Each row below holds a small network's activations on one record, seen along a few directions.
After each row come some of the record's fields: NOMI, GUTOL, FEBA, FIBOG, NUL, PESUS, ZUVE.
A field that a record lacks is written none.
Other fields move the rows too, some of them a lot.
In the rows, 500 means zero.
Random noise pushes rows far along 17 fixed directions. That doesn't count. These rows show it; they differ only by the noise:
[454 510 597 382 403 347 458 370 346 457 357 516 488 534 239 537 615 390
 361 816 538 574 583 677 427 436 456 391 599 472 513 509 527 560 446 528
 573 533 559 585 497]
[402 368 454 452 523 278 456 509 365 497 629 343 630 484 745 549 423 627
 558 371 536 622 496 450 414 414 422 393 613 557 511 821 579 634 596 414
 413 501 564 609 471]
[252 309 212 523 382 663 599 528 695 384 560 562 523 471 238 523 155 358
 514 497 578 411 299 694 611 234 328 549 483 633 299 462 594 416 323 513
 570 591 500 445 438]
[257 337 529 633 292 416 613 452 568 478 464 638 674 309 511 682 469 392
 369 681 650 612 523 442 557 470 415 354 375 348 366 358 350 683 358 497
 396 434 422 414 490]
[436 408 474 523 394 425 590 480 445 438 496 508 472 496 488 631 418 428
 521 544 603 559 652 366 472 504 437 212 471 501 391 653 546 650 728 500
 473 550 553 502 601]
[519 344 666 547 369 654 579 558 545 632 576 645 494 505 421 579 459 691
 384 424 242 415 322 618 439 377 360 570 446 150 537 533 577 387 681 260
 668 411 710 571 664]
[401 503 894 621 489 102 601 600 508 328 405 756 280 552 373 557 538 737
 585 457 345 309 281 388 507 355 596 570 507 579 511 411 552 670  94  66
 456 393 451 429 372]
[297 346 505 587 329 280 908 253 560 603 346 735 614 557 561 568 478 506
 435 277 586 583 427 354 552 329 545 513 560 450 329 377 494 471 370 277
 521 481 481 394 267]
[418 460 483 377 574 288 568 429 401 495 473 511 517 660 560 434 580 627
 517 441 467 537 361 605 475 415 491 529 659 567 542 529 667 511 348 395
 533 539 522 613 329]
[466 271 244 518 508 580 604 516 539 500 651 619 547 511 430 526 228 391
 452 396 709 627 492 535 664 536 366 450 526 617 514 506 591 469 745 426
 582 687 503 610 476]
[426 507 489 522 260 438 603 292 572 693 472 448 842 418 529 450 636 462
 429 473 439 657 571 463 405 300 630 510 537 483 276 556 387 357 449 592
 513 437 459 348 304]
[643 540 545 429 319 499 386 510 524 566 534 476 556 576 501 372 675 612
 490 705 406 582 519 474 402 539 639 699 577 548 463 338 396 510 341 696
 412 535 500 419 673]
[569 454 482 441 556 581 385 498 582 476 723 432 521 479 489 511 490 497
 613 395 483 429 541 555 622 549 528 334 450 642 574 485 581 393 667 532
 623 513 462 573 382]
[415 432 263 325 579 787 548 642 457 471 536 472 471 759 794 501 569 570
 598 539 535 564 465 605 524 625 376 333 474 360 548 510 767 554 616 740
 466 640 622 705 721]
[648 609 624 545 497 226 702 417 382 558 439 485 308 533 598 628 514 487
 711 152 584 551 168 292 497 447 615 609 471 419 682 541 514 402 518 272
 680 488 240 478 414]
[461 571 674 586 704 689 452 570 747 352 563 557 297 465 388 485 646 468
 632 364 392 141 433 605 634 562 499 458 330 620 648 247 445 476 329 386
 583 345 581 498 381]
[512 463 479 473 198 606 686 474 493 547 385 587 388 606 400 520 613 465
 489 632 431 537 419 420 281 425 469 477 420 254 312 468 477 528 523 549
 516 509 565 327 769]
[518 504 417 497 455 249 489 320 382 384 485 276 376 365 470 665 372 207
 597 476 859 601 446 467 537 452 397 548 559 583 696 459 323 627 465 492
 541 543 404 604 599]
[476 370 503 425 335 422 534 389 478 562 505 537 471 490 358 560 469 502
 498 494 474 472 321 460 367 445 514 414 476 488 328 587 506 433 479 517
 582 442 377 243 373]

[518 517 488 286 579 479 401 342 500 399 543 306 376 631 678 441 616 509
 700 320 540 348 676 482 471 471 564 414 600 681 577 450 508 513 424 513
 429 459 655 527 487]  NOMI: rebo / GUTOL: fige / FEBA: fibun / FIBOG: das / NUL: natet / PESUS: lup / ZUVE: none
[447 598 566 699 581 392 548 649 419 491 445 573 632 386 474 577 402 421
 454 513 578 711 458 566 654 422 490 543 484 432 649 652 564 477 545 359
 582 591 365 749 411]  NOMI: rul / GUTOL: pove / FEBA: fibun / FIBOG: fasev / NUL: natet / PESUS: dunak / ZUVE: none
[499 408 382 424 682 480 436 392 572 400 525 420 379 576 447 517 153 593
 535 374 546 229 617 514 692 567 441 524 711 815 481 449 617 512 574 618
 473 542 687 561 511]  NOMI: rebo / GUTOL: fige / FEBA: fibun / FIBOG: tozi / NUL: kimef / PESUS: sanif / ZUVE: sidib
[604 433 394 481 599 398 562 391 545 537 648 589 586 522 600 387 681 474
 480 427 607 603 630 366 587 751 576 355 494 671 529 274 460 557 634 455
 482 550 410 491 292]  NOMI: rul / GUTOL: fige / FEBA: fiman / FIBOG: fasev / NUL: kimef / PESUS: sanif / ZUVE: zin
[527 498 305 556 538 497 613 568 499 485 504 674 474 476 310 381 463 392
 363 727 544 556 349 570 495 667 380 563 415 459 434 323 460 584 437 505
 475 591 305 382 482]  NOMI: rebo / GUTOL: fige / FEBA: fibun / FIBOG: tozi / NUL: natet / PESUS: sanif / ZUVE: sidib
[513 559 656 487 380 225 416 428 391 298 415 349 264 482 632 614 612 483
 689 612 622 445 605 224 412 579 611 449 469 542 498 375 300 795 289 563
 296 419 444 400 707]  NOMI: rebo / GUTOL: pove / FEBA: fiman / FIBOG: tozi / NUL: kimef / PESUS: dunak / ZUVE: none
[512 399 493 398 408 601 461 229 575 553 580 468 548 393 441 532 661 274
 498 430 622 479 551 559 519 539 516 385 399 483 556 273 312 362 518 519
 618 389 429 382 321]  NOMI: rul / GUTOL: pove / FEBA: fibun / FIBOG: tozi / NUL: natet / PESUS: sanif / ZUVE: sidib
[546 409 470 254 467 583 474 478 256 654 551 446 536 689 780 518 615 555
 549 358 530 683 400 607 365 473 465 466 556 274 694 733 651 349 677 460
 582 540 539 634 572]  NOMI: rul / GUTOL: fige / FEBA: fibun / FIBOG: tozi / NUL: liv / PESUS: sanif / ZUVE: zin
[268 571 449 568 581 444 535 489 486 438 392 310 650 325 643 660 416 335
 536 421 665 585 499 496 535 305 402 405 496 482 536 719 491 597 443 515
 450 434 510 598 417]  NOMI: rebo / GUTOL: pove / FEBA: nede / FIBOG: none / NUL: kimef / PESUS: sanif / ZUVE: sidib
[479 516 474 450 294 506 450 391 592 446 587 374 645 425 632 456 673 412
 555 647 554 568 702 491 486 416 507 502 487 460 505 229 318 620 341 573
 350 463 562 521 684]  NOMI: rul / GUTOL: pove / FEBA: fibun / FIBOG: das / NUL: natet / PESUS: sanif / ZUVE: zin
[464 499 392 397 196 588 587 443 490 553 337 574 489 610 363 519 554 361
 568 688 543 579 513 321 334 485 674 235 416 573 103 639 556 416 467 864
 483 558 254  60 414]  NOMI: rul / GUTOL: fige / FEBA: nede / FIBOG: none / NUL: liv / PESUS: sanif / ZUVE: sidib
[850 443 578 317 340 519 363 470 373 545 592 538 279 667 378 452 510 578
 551 489 487 524 582 381 428 598 647 611 592 564 598 462 495 384 737 475
 586 606 550 476 735]  NOMI: rebo / GUTOL: fige / FEBA: fiman / FIBOG: tozi / NUL: kimef / PESUS: sanif / ZUVE: sidib
[464 248 468 493 478 548 372 617 394 602 530 618 629 523 410 499 286 592
 278 599 545 694 592 543 465 559 437 521 643 591 449 809 563 512 710 530
 464 626 627 541 526]  NOMI: rebo / GUTOL: pove / FEBA: nede / FIBOG: none / NUL: liv / PESUS: dunak / ZUVE: none
[703 353 507 348 350 463 254 318 520 500 753 334 487 314 322 522 569 527
 382 729 457 447 499 654 446 536 368 541 535 379 606 185 375 544 578 517
 606 422 575 596 661]  NOMI: rul / GUTOL: fige / FEBA: fiman / FIBOG: fasev / NUL: natet / PESUS: lup / ZUVE: none
[415 712 450 781 608 406 589 665 545 340 355 360 476 420 422 435 427 554
 433 739 365 434 560 529 472 457 350 695 558 469 406 535 455 802 427 580
 349 545 730 714 815]  NOMI: rul / GUTOL: pove / FEBA: fiman / FIBOG: fasev / NUL: natet / PESUS: dunak / ZUVE: none
[363 306 327 403 427 533 387 534 383 459 539 400 431 404 501 574 479 450
 515 624 557 489 337 403 212 610 392 227 350 426 215 783 472 635 521 691
 400 398 357 155 465]  NOMI: rul / GUTOL: fige / FEBA: fiman / FIBOG: tozi / NUL: kimef / PESUS: dunak / ZUVE: none
[389 386 614 585 543 459 613 491 489 632 417 715 677 538 689 520 542 593
 355 360 548 645 577 460 565 508 508 552 602 462 594 519 481 523 493 309
 431 472 637 580 411]  NOMI: rul / GUTOL: fige / FEBA: fibun / FIBOG: fasev / NUL: kimef / PESUS: sanif / ZUVE: sidib
[354 362 234 486 493 515 677 620 386 380 608 550 430 441 545 520 578 229
 607 373 743 778 165 577 415 354 245 416 313 292 673 562 549 601 481 139
 604 590 346 642 448]  NOMI: rul / GUTOL: pove / FEBA: nede / FIBOG: none / NUL: natet / PESUS: sanif / ZUVE: sidib
[306 441 239 668 454 486 773 506 589 463 490 575 612 483 500 375 368 442
 444 413 514 539 446 537 525 322 398 662 470 463 294 452 469 502 385 341
 439 586 525 527 445]  NOMI: rebo / GUTOL: fige / FEBA: fiman / FIBOG: tozi / NUL: natet / PESUS: dunak / ZUVE: none
[471 736 742 809 462 422 573 493 646 524 337 379 588 340 572 470 572 571
 525 326 322 385 677 300 438 282 657 771 531 521 395 579 247 528 379 417
 366 328 740 481 602]  NOMI: rul / GUTOL: fige / FEBA: fibun / FIBOG: fasev / NUL: kimef / PESUS: dunak / ZUVE: none
[540 532 435 551 327 721 472 435 697 626 624 420 755 321 545 528 522 390
 504 490 507 572 660 414 553 487 613 417 380 498 368 445 357 354 634 739
 514 452 407 350 458]  NOMI: rebo / GUTOL: pove / FEBA: fiman / FIBOG: fasev / NUL: natet / PESUS: sanif / ZUVE: zin
[418 501 331 394 430 499 407 544 523 444 636 291 667 542 493 413 459 629
 555 672 311 494 561 668 442 340 420 371 576 569 309 622 712 535 515 676
 474 563 569 591 558]  NOMI: rul / GUTOL: pove / FEBA: fibun / FIBOG: tozi / NUL: kimef / PESUS: lup / ZUVE: none
[454 424 469 460 641 579 492 268 610 481 549 446 459 481 502 509 523 407
 463 374 580 299 722 552 628 636 451 348 522 635 537 313 446 471 617 552
 549 425 689 543 372]  NOMI: rebo / GUTOL: fige / FEBA: nede / FIBOG: none / NUL: natet / PESUS: lup / ZUVE: none
[522 578 647 664 401 581 400 664 616 434 592 389 458 361 496 453 519 498
 627 406 386 421 544 399 360 342 555 664 394 559 468 608 265 557 400 371
 367 393 609 380 701]  NOMI: rebo / GUTOL: pove / FEBA: fibun / FIBOG: tozi / NUL: natet / PESUS: lup / ZUVE: none
[406 644 306 642 689 395 759 392 650 495 602 356 766 458 735 414 587 543
 552 345 382 505 576 569 711 460 437 391 478 470 478 339 631 515 606 495
 565 525 504 816 283]  NOMI: rebo / GUTOL: pove / FEBA: fiman / FIBOG: tozi / NUL: natet / PESUS: sanif / ZUVE: sidib
[601 335 540 542 500 398 571 465 501 584 500 675 376 535 410 551 275 642
 373 444 517 439 400 383 537 645 460 617 592 541 491 437 502 521 599 421
 521 529 502 393 534]  NOMI: rebo / GUTOL: fige / FEBA: nede / FIBOG: none / NUL: liv / PESUS: sanif / ZUVE: zin
[533 371 328 480 349 702 551 533 539 472 516 519 318 612 491 348 530 396
 579 378 565 522 496 387 270 439 474 715 495 565 413 504 320 533 449 431
 375 541 702 331 767]  NOMI: rebo / GUTOL: fige / FEBA: fibun / FIBOG: das / NUL: natet / PESUS: dunak / ZUVE: none
[553 250 730 587 350 394 407 648 501 535 713 594 447 374 492 658 182 838
 446 429 296 368 322 404 444 414 397 584 470 307 470 625 523 558 608 187
 475 375 550 432 699]  NOMI: rebo / GUTOL: fige / FEBA: fibun / FIBOG: tozi / NUL: natet / PESUS: lup / ZUVE: none
[672 619 577 517 594 290 554 448 369 521 467 429 342 471 452 579 549 582
 491 531 435 479 338 450 488 621 467 451 493 320 585 465 597 544 662 456
 666 483 388 610 513]  NOMI: rebo / GUTOL: fige / FEBA: fiman / FIBOG: fasev / NUL: kimef / PESUS: lup / ZUVE: none
[472 516 433 494 475 823 339 706 600 428 716 423 600 397 504 461 515 366
 562 570 474 514 604 665 480 415 390 376 331 466 572 588 464 485 587 475
 466 500 552 545 632]  NOMI: rebo / GUTOL: pove / FEBA: fibun / FIBOG: das / NUL: natet / PESUS: sanif / ZUVE: zin
[507 528 439 540 447 541 472 694 596 383 559 461 515 554 572 423 436 654
 544 612 429 539 577 462 547 403 511 697 554 536 465 374 556 646 394 518
 341 621 649 665 803]  NOMI: rebo / GUTOL: pove / FEBA: nede / FIBOG: none / NUL: kimef / PESUS: lup / ZUVE: none
[447 333 595 512  85 531 375 571 509 482 748 516 729 356 512 608 332 409
 626 400 555 696 625 476 555  98 617 433 389 488 463 698 449 294 547 273
 536 541 376 514 477]  NOMI: rebo / GUTOL: fige / FEBA: fiman / FIBOG: tozi / NUL: liv / PESUS: sanif / ZUVE: sidib
[718 528 563 581 315 699 364 616 698 538 761 483 625 350 611 620 357 518
 636 484 492 513 659 302 731 564 661 457 333 496 540 324 436 397 719 644
 495 504 340 473 696]  NOMI: rebo / GUTOL: fige / FEBA: fibun / FIBOG: tozi / NUL: kimef / PESUS: sanif / ZUVE: sidib
[707 756 523 454 348 186 667 304 367 529 327 299 503 741 398 363 528 631
 510 636 252 518 866 404 326 305 597 476 828 610 296 700 657 565 763 583
 480 642 783 623 751]  NOMI: rebo / GUTOL: pove / FEBA: fibun / FIBOG: fasev / NUL: natet / PESUS: sanif / ZUVE: sidib
[517 376 408 309 603 614 393 552 439 615 483 634 534 607 422 424 451 692
 228 823 401 450 390 683 417 767 335 532 616 407 458 439 612 591 489 703
 413 499 573 379 601]  NOMI: rebo / GUTOL: fige / FEBA: fibun / FIBOG: das / NUL: kimef / PESUS: sanif / ZUVE: zin
[611 602 626 302 610 373 361 425 352 530 501 563 522 584 331 284 778 366
 476 425 561 667 440 767 462 345 619 730 652 679 847 464 476 288 262 157
 641 543 437 626 196]  NOMI: rebo / GUTOL: fige / FEBA: fibun / FIBOG: tozi / NUL: kimef / PESUS: sanif / ZUVE: zin
[602 655 576 335 586 567 463 647 437 516 422 601 485 806 621 323 844 650
 600 605 378 584 633 430 418 663 714 364 554 630 515 541 686 542 486 631
 403 587 514 465 499]  NOMI: rul / GUTOL: pove / FEBA: fibun / FIBOG: das / NUL: kimef / PESUS: sanif / ZUVE: sidib

Which values does each new row have?
[667 484 674 552 522 377 595 356 397 703 475 598 481 472 432 601 442 534
 395 375 426 465 455 442 502 641 520 417 473 341 557 605 507 347 827 392
 688 429 393 422 377]  NOMI: rebo / GUTOL: fige / FEBA: fibun / FIBOG: tozi / NUL: liv / PESUS: sanif / ZUVE: sidib
[580 247 479 414 375 521 329 477 487 564 781 615 611 398 386 306 710 460
 386 560 488 629 549 528 318 592 509 448 419 536 455 454 305 494 541 299
 468 457 467 316 351]  NOMI: rul / GUTOL: fige / FEBA: fibun / FIBOG: das / NUL: natet / PESUS: dunak / ZUVE: none
[719 487 410 434 489 509 437 443 413 538 577 409 391 420 245 410 590 351
 400 614 511 545 508 514 254 592 366 463 505 497 535 606 394 564 786 454
 582 514 564 426 610]  NOMI: rul / GUTOL: fige / FEBA: nede / FIBOG: none / NUL: liv / PESUS: sanif / ZUVE: zin
[631 447 711 387 472 408 374 479 253 578 379 588 359 646 546 544 539 654
 393 639 511 548 555 435 417 714 588 560 609 406 592 555 479 522 563 570
 453 512 523 479 640]  NOMI: rebo / GUTOL: fige / FEBA: fiman / FIBOG: tozi / NUL: natet / PESUS: dunak / ZUVE: none
[478 330 377 550 578 519 413 620 616 443 725 434 412 441 531 458 293 663
 558 400 395 319 238 553 456 547 317 656 487 577 490 471 443 613 381 453
 418 438 531 392 582]  NOMI: rebo / GUTOL: pove / FEBA: fibun / FIBOG: fasev / NUL: natet / PESUS: sanif / ZUVE: sidib
[434 707 692 614 599 352 667 536 389 551 293 549 614 532 606 498 650 580
 452 399 381 602 561 475 505 346 603 524 533 329 537 697 604 460 532 297
 537 486 577 714 381]  NOMI: rebo / GUTOL: fige / FEBA: fiman / FIBOG: fasev / NUL: kimef / PESUS: dunak / ZUVE: none
[589 636 659 656 316 360 650 631 602 463 494 612 519 550 530 581 407 663
 649 472 381 558 468 315 697 327 697 624 477 473 491 337 630 468 440 396
 537 602 366 601 620]  NOMI: rebo / GUTOL: pove / FEBA: nede / FIBOG: none / NUL: kimef / PESUS: sanif / ZUVE: sidib
[472 374 357 511 594 420 559 712 384 541 483 671 466 653 638 298 476 680
 446 407 551 706 228 403 349 591 515 894 599 579 495 592 461 608 279 334
 303 619 449 399 512]  NOMI: rebo / GUTOL: pove / FEBA: fiman / FIBOG: tozi / NUL: kimef / PESUS: dunak / ZUVE: none
[372 572 148 710 514 655 629 609 737 460 537 523 681 345 387 335 440 325
 473 629 502 501 508 455 527 569 508 446 298 635  94 448 402 523 402 764
 376 564 283 238 334]  NOMI: rebo / GUTOL: fige / FEBA: fibun / FIBOG: fasev / NUL: natet / PESUS: dunak / ZUVE: none
[289 426 536 393 594 528 446 556 658 440 641 642 742 607 632 433 538 673
 581 416 404 436 713 543 717 445 684 195 515 820 372 499 764 421 375 504
 429 511 466 495  60]  NOMI: rebo / GUTOL: pove / FEBA: nede / FIBOG: none / NUL: natet / PESUS: sanif / ZUVE: zin
[451 513 435 472 740 358 495 685 382 385 484 592 361 580 521 330 580 498
 536 464 584 575 254 532 368 538 422 643 555 669 650 601 505 684 218 240
 367 537 417 467 382]  NOMI: rebo / GUTOL: fige / FEBA: fibun / FIBOG: tozi / NUL: natet / PESUS: sanif / ZUVE: sidib
[400 501 518 620 389 505 645 444 522 426 328 577 414 352 348 584 521 327
 357 629 612 506 437 521 482 399 379 658 408 233 493 259 307 611 333 356
 491 450 568 533 659]  NOMI: rebo / GUTOL: fige / FEBA: fiman / FIBOG: tozi / NUL: kimef / PESUS: lup / ZUVE: none
[686 576 644 883 225 444 649 621 578 731 493 539 690 164 491 741 273 574
 372 537 403 664 342 183 496 483 528 664 334 118 380 584 315 497 791 514
 539 438 282 350 765]  NOMI: rul / GUTOL: pove / FEBA: fiman / FIBOG: fasev / NUL: kimef / PESUS: sanif / ZUVE: sidib
[621 553 500 554 296 423 269 700 566 414 698 483 624 363 186 483 275 469
 574 705 473 620 506 518 596 309 632 562 517 787 424 589 548 412 456 539
 550 648 251 472 496]  NOMI: rul / GUTOL: pove / FEBA: fibun / FIBOG: fasev / NUL: kimef / PESUS: sanif / ZUVE: zin
[581 819 584 703 643 341 446 438 615 416 599 186 583 251 524 394 701 485
 558 534 270 307 527 615 536 451 480 611 389 427 584 299 305 538 388 466
 529 341 465 674 443]  NOMI: rebo / GUTOL: fige / FEBA: fiman / FIBOG: tozi / NUL: natet / PESUS: dunak / ZUVE: none
[413 450 548 335 540 703 169 553 349 528 528 280 533 390 480 508 586 431
 455 499 457 476 478 723 254 383 424 501 466 384 569 898 430 384 515 536
 527 360 665 491 490]  NOMI: rebo / GUTOL: fige / FEBA: nede / FIBOG: none / NUL: kimef / PESUS: dunak / ZUVE: none
[452 691 532 589 386 409 791 670 505 540 421 700 661 628 665 389 772 591
 642 442 363 710 506 245 445 371 772 334 365 454 268 626 702 461 459 402
 451 585 265 399 301]  NOMI: rul / GUTOL: fige / FEBA: nede / FIBOG: none / NUL: natet / PESUS: sanif / ZUVE: zin
[351 375 511 367 672 603 346 437 561 489 684 505 699 512 701 389 804 615
 443 522 390 429 661 709 570 662 503 266 435 479 538 337 532 486 441 530
 469 395 589 616 194]  NOMI: rebo / GUTOL: pove / FEBA: fiman / FIBOG: das / NUL: natet / PESUS: dunak / ZUVE: none
